A small network was trained on invented records. Each row is its activation on one of them, seen along a few directions.
After each row come some of the record's fields: FOFE, SAVUV, DEKAT, SINO.
A field that a record lacks is left out.
The largest differences between rows may come from other fields.
(in the rows, 500 means zero)
Strong random noise was added to every row along 2 fixed directions; ignore it. To show where, here is one row again and again, with new noise each time:
[159 128 299 886 601 358 625 539 652 734 401 448 553 249 411 227]
[143 272 118 810 472 437 653 634 651 896 458 435 494 352 481 234]
[158 288 119 793 466 447 638 633 643 885 464 440 492 362 480 254]
[301 349 244 691 493 491 492 565 580 689 479 496 508 387 429 426]

[451 718 476 269 286 604 439 605 494 628 640 571 312 697 551 491] -> FOFE=zan SAVUV=sare DEKAT=dofe SINO=fus
[559 465 529 504 417 705 260 644 323 316 457 535 476 512 303 854] -> SAVUV=sare DEKAT=dofe SINO=fus
[455 391 718 696 631 458 415 518 485 348 418 533 618 341 287 426] -> SAVUV=simu DEKAT=piri SINO=fus
[386 507 360 546 567 483 698 437 529 523 537 353 510 447 719 371] -> FOFE=zan DEKAT=dofe SINO=setif
[566 711 470 231 541 484 405 387 334 423 682 474 595 674 622 936] -> FOFE=zan SINO=setif
[427 799 321 414 334 605 503 737 542 698 508 541 375 692 476 646] -> SAVUV=simu SINO=setif
[393 262 623 582 596 346 542 435 494 407 577 362 636 451 534 598] -> FOFE=zan SAVUV=sare DEKAT=dofe SINO=setif
[420 387 161 852 466 684 667 613 663 700 327 477 498 320 526 193] -> DEKAT=piri SINO=setif
[235 361 479 468 533 421 565 454 446 703 599 419 594 467 615 453] -> FOFE=zan DEKAT=piri SINO=fus
[885 543 780 391 525 610 339 433 470 238 489 679 510 608 333 647] -> FOFE=gasu SAVUV=sare DEKAT=piri SINO=fus
[544 688 193 496 367 641 839 560 589 867 486 481 432 556 646 160] -> FOFE=gasu DEKAT=piri SINO=fus
[390 591 436 472 421 576 405 536 411 530 581 515 390 493 401 804] -> DEKAT=dofe SINO=setif
[785 418 615 506 610 418 697 424 639 342 362 528 473 410 516 279] -> FOFE=gasu SAVUV=sare SINO=setif
[384 550 403 344 515 438 623 433 436 598 580 406 541 650 650 491] -> FOFE=zan SINO=fus
[687 561 497 405 441 500 698 523 545 550 462 546 444 619 512 352] -> FOFE=gasu SAVUV=sare SINO=fus
[530 546 761 498 559 348 308 487 492 440 510 613 510 515 432 581] -> FOFE=zan SAVUV=simu DEKAT=piri SINO=setif
[591 337 749 721 629 401 477 446 510 246 360 599 541 309 450 407] -> FOFE=zan SAVUV=sare DEKAT=dofe SINO=setif
[733 653 293 342 580 476 658 297 445 264 543 308 611 412 745 569] -> FOFE=gasu SINO=setif
[371 555 529 391 376 569 477 585 519 661 627 548 476 646 586 570] -> FOFE=zan SAVUV=sare DEKAT=piri SINO=setif
[391 564 445 397 528 396 424 496 445 654 617 460 511 520 634 594] -> FOFE=zan DEKAT=piri SINO=setif
[486 834 268 174 233 570 551 724 424 852 679 540 339 910 629 639] -> FOFE=zan SAVUV=sare SINO=fus
[605 330 625 629 777 567 348 397 365 121 355 500 671 186 335 602] -> DEKAT=piri SINO=fus
[589 577 429 448 474 585 568 426 544 611 543 479 530 527 574 542] -> FOFE=gasu DEKAT=piri SINO=setif
[494 335 874 612 577 356 540 415 608 544 439 599 560 492 326 306] -> FOFE=gasu SAVUV=simu DEKAT=piri SINO=fus
[381 347 688 608 524 307 322 436 506 325 518 344 673 385 397 686] -> SAVUV=simu DEKAT=dofe SINO=setif
[849 616 632 395 622 476 438 268 472 248 480 556 616 438 496 633] -> FOFE=gasu DEKAT=piri SINO=setif
[468 754 277 281 484 437 472 513 395 659 694 410 514 669 703 680] -> FOFE=zan DEKAT=piri SINO=setif
[438 619 370 347 322 358 752 581 582 739 595 559 367 674 600 408] -> FOFE=gasu SAVUV=sare SINO=setif
[283 289 573 582 620 449 485 556 500 442 433 372 653 372 382 471] -> SAVUV=simu DEKAT=piri SINO=fus
[572 532 716 452 559 349 676 410 634 553 484 522 539 618 435 283] -> FOFE=gasu SAVUV=simu SINO=fus
[690 553 402 512 376 521 690 606 603 684 418 570 400 541 489 205] -> FOFE=gasu SAVUV=sare DEKAT=piri SINO=fus
[428 628 459 455 325 441 512 582 533 586 532 607 359 564 548 427] -> FOFE=zan SAVUV=sare DEKAT=dofe SINO=setif
[599 519 462 499 406 431 667 541 625 644 517 646 431 523 449 173] -> FOFE=gasu SAVUV=sare DEKAT=piri SINO=fus
[283 363 745 487 395 392 441 498 510 558 544 633 459 585 405 624] -> FOFE=zan SAVUV=sare DEKAT=dofe SINO=setif
[648 388 759 522 580 364 530 428 682 459 496 642 436 444 371 304] -> FOFE=gasu SAVUV=sare DEKAT=piri SINO=setif
[404 514 382 577 468 501 451 710 469 592 533 513 516 485 458 673] -> SAVUV=sare DEKAT=piri SINO=setif
[520 550 398 643 429 467 797 596 738 784 432 495 467 491 576 113] -> FOFE=gasu SAVUV=simu DEKAT=piri SINO=setif
[298 153 679 718 586 263 438 532 458 570 466 515 643 403 408 469] -> FOFE=zan SAVUV=sare DEKAT=piri SINO=fus
[614 637 662 216 413 589 403 486 411 370 586 619 429 726 499 664] -> FOFE=zan SAVUV=sare SINO=fus
[475 421 617 585 589 539 469 379 466 323 451 575 609 347 565 527] -> FOFE=zan DEKAT=piri SINO=setif
[430 355 458 572 596 365 688 323 613 553 570 458 578 407 542 373] -> FOFE=gasu DEKAT=piri SINO=setif
[255 460 724 332 524 242 577 409 532 563 611 498 507 681 479 418] -> FOFE=zan SAVUV=simu SINO=fus
[171 216 197 837 543 582 582 581 437 539 396 251 620 208 515 618] -> DEKAT=dofe SINO=setif

Which values does each new row have?
[456 842 128 278 298 681 485 612 426 756 718 441 413 633 785 593] -> FOFE=zan DEKAT=piri SINO=setif
[675 592 693 420 627 371 388 321 350 267 497 553 532 459 464 615] -> FOFE=zan DEKAT=dofe SINO=fus
[347 252 579 678 732 339 649 327 481 455 510 295 652 360 589 522] -> FOFE=zan DEKAT=dofe SINO=setif
[712 584 387 419 438 634 306 514 389 149 517 404 595 380 558 751] -> SAVUV=sare DEKAT=dofe SINO=setif
[441 550 512 422 453 493 566 428 438 533 450 539 491 652 523 561] -> FOFE=zan SINO=fus
[462 432 502 652 438 466 537 566 526 469 404 544 466 391 563 372] -> FOFE=zan SAVUV=sare DEKAT=dofe SINO=setif
[206 468 419 586 383 303 550 644 527 857 551 431 519 618 564 500] -> FOFE=zan SAVUV=simu DEKAT=dofe SINO=setif
[386 540 395 466 346 391 594 680 499 829 489 542 390 679 530 429] -> FOFE=zan SAVUV=sare SINO=fus
[441 453 787 364 589 285 312 482 450 503 617 639 483 604 400 573] -> FOFE=zan SAVUV=sare DEKAT=piri SINO=fus
[786 702 452 367 484 665 508 393 485 419 507 475 495 583 573 663] -> FOFE=gasu DEKAT=dofe SINO=setif
[268 388 485 561 305 530 472 622 481 675 539 489 495 560 535 636] -> FOFE=zan SAVUV=sare DEKAT=dofe SINO=setif
[472 569 461 395 561 461 487 412 377 513 630 368 570 576 624 776] -> FOFE=zan DEKAT=dofe SINO=setif
[666 558 268 545 549 665 472 559 593 459 324 543 469 504 459 500] -> SINO=setif
[224 473 619 531 429 401 540 550 523 762 598 523 578 679 469 445] -> FOFE=zan SAVUV=simu DEKAT=piri SINO=fus
[411 152 938 804 786 350 460 418 522 181 272 447 579 232 210 408] -> SAVUV=simu DEKAT=dofe SINO=fus
[498 569 327 325 435 565 534 597 486 481 606 469 509 504 524 466] -> SAVUV=sare DEKAT=piri SINO=fus
[459 488 561 528 633 500 574 398 468 449 577 471 538 461 563 411] -> FOFE=zan DEKAT=piri SINO=fus
[413 652 604 396 428 352 405 482 520 402 637 532 508 518 422 628] -> SAVUV=simu DEKAT=piri SINO=setif
[777 710 616 239 314 561 469 501 561 512 532 690 283 700 374 437] -> FOFE=gasu SAVUV=sare DEKAT=dofe SINO=fus
[498 554 470 494 484 562 566 582 516 556 573 539 447 600 568 352] -> FOFE=zan SAVUV=sare DEKAT=piri SINO=fus
[484 689 309 346 349 537 379 720 455 757 625 539 411 701 637 620] -> FOFE=zan SAVUV=sare DEKAT=piri SINO=setif
